Each row below holds a small network's activations on one input, seen along a few directions.
In each table, some parts of the input vary, and every possible input appears once, in random order.
A made-up example of a description, with smaller parts first: one of 8 places around a ring, together with either a single point or (one of 2 separate values, together with one of 4 places along a line) or one of 9 places around a ring.
Shared parts are said once, and a part with two or three values counts as separate values.
In the rows, zero is written as 128.

Other details of the inputs vary at random and push rows far along two fixed directions, the same in every table; ignore that.

Rows:
R1: [114 136  99 160 119 133 148 151 113 103 152  94]
R2: [ 90 112 133 134  84 167 150 184 139 177  80  91]
R3: [115 111 112 151 104 135 175 176 124 130 127 111]
R4: [123 116 139  99 108 110 147 170 109 101 170 118]
R5: [ 98 118 182 102  89 173 109 199 132 155  90 141]
R6: [134 138 129 161  90 124 167 127 122 103 135 140]
R7: [151 101 136 115 209 121  71  85 124 129 101 114]
R8: [124 124 119  99 104 127 103 152 115 117 140 105]
R9: [160 135 127 177 180 129  93  64 141 130  84 130]
R10: [136  86 144 102 151 128 119 152 127 145 102 129]
R11: [127 148 104 153  69 145 143 157 139 116 134 110]
R12: [ 61 127 105 117 105 111 166 157 147 129 136 170]
R13: [142 103 122 107 116 102 150 159 108  98 160 131]
R14: [158 119 126 165 208 137 118  71 138 178 101 153]
R15: [105 182  51 142 147  63 131  95 129  57 203 155]
R16: [102 107 171  91 115 173 135 204 126 190 120 165]
R17: [148 107 132 155 200 108 131  56 133 134 101 103]
R18: [166 173  63 187 148 106 133 119 110  96 208 143]
R19: [180 165  78 124 107  89  87 100 115  44 202 125]
R20: [112 153 133 162 100 153 130 136 124 111 127 120]
R21: [ 90 119 153 122 114 162 149 136 135 175  72  84]
R22: [156 117 165 106 213 122  90  70 127 163 127 159]
R23: [110 124 137 143 153 141 149 123 124 138 105  92]
R24: [139 113 153 103 151 134 129 137 118 157 143 168]
R25: [144 129 135 117 171 140  91 141 122 155 142 157]
R26: [117 148 131 110 119 148 114 179 105 129 185 149]
R27: [146 126 163 158 178 126 115  43 142 141  80 129]
R28: [100 156 120 156 113 164 149 167 115 144 165 132]
R29: [121 136 126  89  91 118 129 161 110 110 153 103]
R30: [180  95 115 108 176  94  85  76 133 136  99 126]
R31: [112  76 171  75 109 144 133 154 133 179  71 121]
R32: [163 120 137 169 175 126 110  59 143 139  74 141]
R33: [142 125 132  95  63 120 142 156 127 100 152 138]
R34: [124 129 156  86  72 131 132 152 132 117 143 125]
R35: [134 106 113 143 121 128 145 121 138 155  89 106]
R36: [ 86 129 105 133 209 116  81  63 159 144  89 155]
R37: [134 157 127  94  73 123 125 152 119  85 169 119]
R38: [134 139 104 147  61 134 163 153 138 115 137 121]
R39: [123 142 150 114 104 141  97 152 115 103 139 138]
R40: [ 98 124  97 138 210 109  84  75 166 151  83 161]
R41: [120 129 117 138  95 116 165 126 125 127 137  94]
R42: [ 95 113 182 119  98 174 151 125 158 181  63 106]
R43: [ 37 110 130 107 109 147 153 185 162 177  85 167]
R44: [111 158 128 135  72 149 157 141 133 117 132 100]
R45: [162 189  88 178 115  90 140  88 105  44 196 124]
R46: [150 135 137 159 204 124 126  55 130 159 131 141]
R47: [124 157 131 153 167 145 139 106 119 151 144 132]
R48: [167 155  81 175 142  96 164  99 108  99 203 155]
R49: [118 116 142  85  85 116 139 161 118 126 146 111]
R50: [140 130  96 108  84 109 118 179 114 102 164 113]
R51: [178 164 111 130 114  68 116  99 103  38 213 149]
R52: [ 64 152  97 120 104  94 160 148 140 102 176 159]
R53: [166 115 129 104 121 119 101 113 141 121 114 140]
R54: [130 126  93 145  72 109 182 145 118 108 152 106]
R55: [ 93  78 167 131 132 164 173 152 138 184  59 110]
R56: [180 141  64 139 142  71 107 137 101  48 208 122]
R57: [ 89 136 143 133  66 182 142 164 143 150  98 100]
R58: [164 109 135 147 162 127 123  40 155 147  67 123]
R59: [180 121 124 116 169 117  60  74 146 123 100 130]
R60: [151 108 147 106 212 113  88  78 122 129 101 112]
R61: [151 113 162 111 132 120 114 110 125 118 111 157]
R62: [ 83 105 152 127 115 179 131 145 141 189  56  84]
R63: [ 83 131 187  82 122 180 131 193 117 182 128 145]
R64: [132 125 149 111  83 132 127 176 121 113 134 155]
R65: [149 105 115 168 206 128 107  81 139 149  77 103]
R66: [131 157 149 109 101 123 117 145 109  86 159 137]
Each input here is: one of 6 places around a ring, together with either a single point or (one of 2 separate values, together with one of 5 places around a ring).
The inputs of R63 and R24 match in every part but the place on the ring of 6. If R60 is changed in the same way as R63 into R24, which row does it become? -> R13
Start at R47 and move only the place on the ring of 5, one step at a time. The first step leads to R45. Which rows follow, in order? -> R44, R21, R23
Which other rows does R55 become when the choice among 2 separate values takes its other values? List them by row number. -> R13

Rows:
R67: [142 152 113 182 111 127 148 101 117 102 148 137]
R68: [100 133 136 129 229 145  89 101 140 193 135 196]
R69: [141 121 112 152 172 131  96  44 155 148  82 126]
R70: [145 131  93 170 115 136 159 126 118 126 172 113]
R71: [ 81 111 174  90  79 155 116 206 126 167  89 105]
R72: [171 125 124 127 156  88  75  54 117 106 113 150]
R73: [117 159  85 160 101 116 133 128 118  80 149 111]
R74: [131 128  75 150 102 115 156 136 123 113 165 114]
R75: [124  76 207  94 174 192  96 146 125 193  50 109]
R76: [158 154 128 128 110 133 104 142 103  69 176 124]
R77: [107 133  96 125 115  93 128 155 138  78 160 118]
R78: [110  90 160  91 141 148  98 150 117 173  72 107]
R79: [121 134  92 130 104  89 132 116 132  65 160 157]
R80: [122 124 101 131 111  78 140 135 139  79 160 146]
R81: [145 115 103 104  96 112 119 148 110 122 166 123]
R82: [ 77 127 162 125 250 159  78 112 134 205  91 181]
R83: [132 126 150 169 194 163  97  55 140 161  58 110]
R84: [155 107 139  94 172 102  98  73 114 145 107 117]
R85: [ 77 122 146 138 105 153 143 173 140 158  82  97]
R86: [111 147  97 110 108  95 137 108 136  72 167 134]
R87: [ 46 152 161 103 150 161 147 187 121 185 156 183]
R88: [117  77 123 105 178 129 108  93 159 160  87 132]
R89: [ 94 126 161 162  73 161 178 185 129 157 116 123]
R90: [169 150 140 113 116 145 116 137 121 101 142 139]
R91: [155 137 122 184 186 122 111  71 133 129 112 102]
R92: [135  92 117 103 199 116 113  84 156 149  71 135]
R93: [188 139 113 117 125 121 135 149 103  90 177 130]
R94: [105 150 117 106  53 127 119 187 102  91 162 118]
R95: [149 149 104 151 168  99 116  32 134 107 115 119]
R96: [ 85 140 169 138  93 182 166 140 133 166  98 112]
R97: [181 142 109 113 163  97  77  62 128 111 109 139]
R98: [ 63 113 158  87  93 135 158 175 155 146 109 120]
R99: [ 99 124 143 138  86 184 191 198 126 176 104 111]
R100: [ 56 110 140  91  67 167 144 184 161 147 110 136]
R101: [145 119 138 154 180 136 144  66 123 158 105 106]
R102: [ 97 111 150 155  84 167 187 183 113 160 119 123]
R103: [130 140  93 157 106 110 141 128 141 115 152 114]
R104: [173 134 109 184 177 117 114  53 145 136 134 116]
R105: [171 100 176 101 194 140 102  77 118 152 101 120]
R106: [ 92 116 144 152 109 178 164 179 116 163 108  96]
R107: [130 137 105 166 102  94 152 130 126 102 141 129]
R108: [132  94 212 109 133 165 113 152 134 172  75 137]
R109: [161 107 137 112 165 109  70  77 144 156 101 125]
R110: [135 158 121 165 112 118 165 117 123 114 165 106]
R111: [ 81 118 135  94  86 138 158 200 160 139 107 131]
R112: [141 162 110 164 113 147 152 118 131 121 129 125]
R113: [142 128 103 115 177 106 100  66 160 109  95 147]
R114: [ 77 125 161 122  97 148 164 157 144 169  86 103]
R115: [170 155 118 137 106 107 116 161 101  59 204 114]
R116: [159 148  91 157 151  95 132  93 144 115 115 119]
R117: [ 88 106 179  94  55 143 138 210 123 164 100 133]
R118: [149 138 105 113 100 112  93 110 123 108 155 134]
R119: [144  99 118 156 176 108 128  72 126 142  84 130]
R120: [120 120 176 100  82 189 119 174 133 149 125 133]
R121: [190 101 139 119 180 136  91  87 123 136 135 129]
R122: [128 111 125 107  76 108 139 175  95 117 152 137]
R123: [162 120 189 103 186 153  82  57 133 149  81 130]
R124: [123 128 158 152 141 166 148 132 152 185  70 113]
R125: [138 161  86 150 112 118 142 112 135 101 126 127]
R126: [125  99 122 117 172 109  98  83 172 141 102 132]
R127: [133 147  59 163 109  95 151 143 100  70 182 103]
R128: [148 139  85 147 145  87 151  82 113  98 156 108]
R129: [134 116  77 130 118  74 148 130 118  67 179 147]
R130: [ 75 141 101 112  70 126 142 184 131  76 160 126]
R131: [ 87 122 177  77  65 141 141 191 126 163 112 111]
R132: [165 143 140 131  99 125 120 134 105  77 170 151]
R133: [127 149  95 164  93 105 147 115 120  86 145 139]
R134: [115 190  76 139 156 103 140 167 107 105 231 199]
R135: [163 146 151 114 114 116 129 136 114  96 178 119]
R136: [168 110 147 123 127 127 128 142  99 108 153 140]
R137: [160 132  97 103 110 100 128 148 106 111 151 127]
R138: [ 98 105 180 145 143 206 122 101 160 216  42 119]
R139: [149 144  69 149 118 102 162 133 119 100 150 118]
R140: [158 136 135 103 159  99  81  49 122 120 113 128]
R141: [ 63 108 135  81  78 136 179 193 132 132 137 119]
R142: [186 159 118 125 105 109 132 159 115  76 190 130]
R143: [ 58  88 142  92 109 157 145 198 138 151  92 114]
R144: [106 164 104 148 169 101 129 146 104 116 211 210]
R145: [167 128 144 122 118 135 110 141 129 117 165 126]
R146: [167 120 137 107 169 104  83  89 140 150  83 127]
What is each input in this table made of? -> one of 5 separate values, together with either a single point or (one of 3 separate values, together with one of 5 places along a line)
The inputs of R116 and R85 match in every part but the choice among 5 separate values. If R124 is changed in the same way as R116 into R85, which row does it become? -> R91
The inputs of R83 and R96 match in every part but the choice among 5 separate values. If R77 is changed in the same way as R83 into R96, which row does it become? -> R98
Which other rows does R107 become when the place on the line of 5 takes its other values? List them by row number. -> R80, R89, R108, R117
Which other rows does R117 become when the choice among 3 separate values takes its other values? List them by row number. -> R72, R122
Which other rows does R101 become when the choice among 5 separate values takes its other values? List them by row number. -> R70, R99, R102, R106
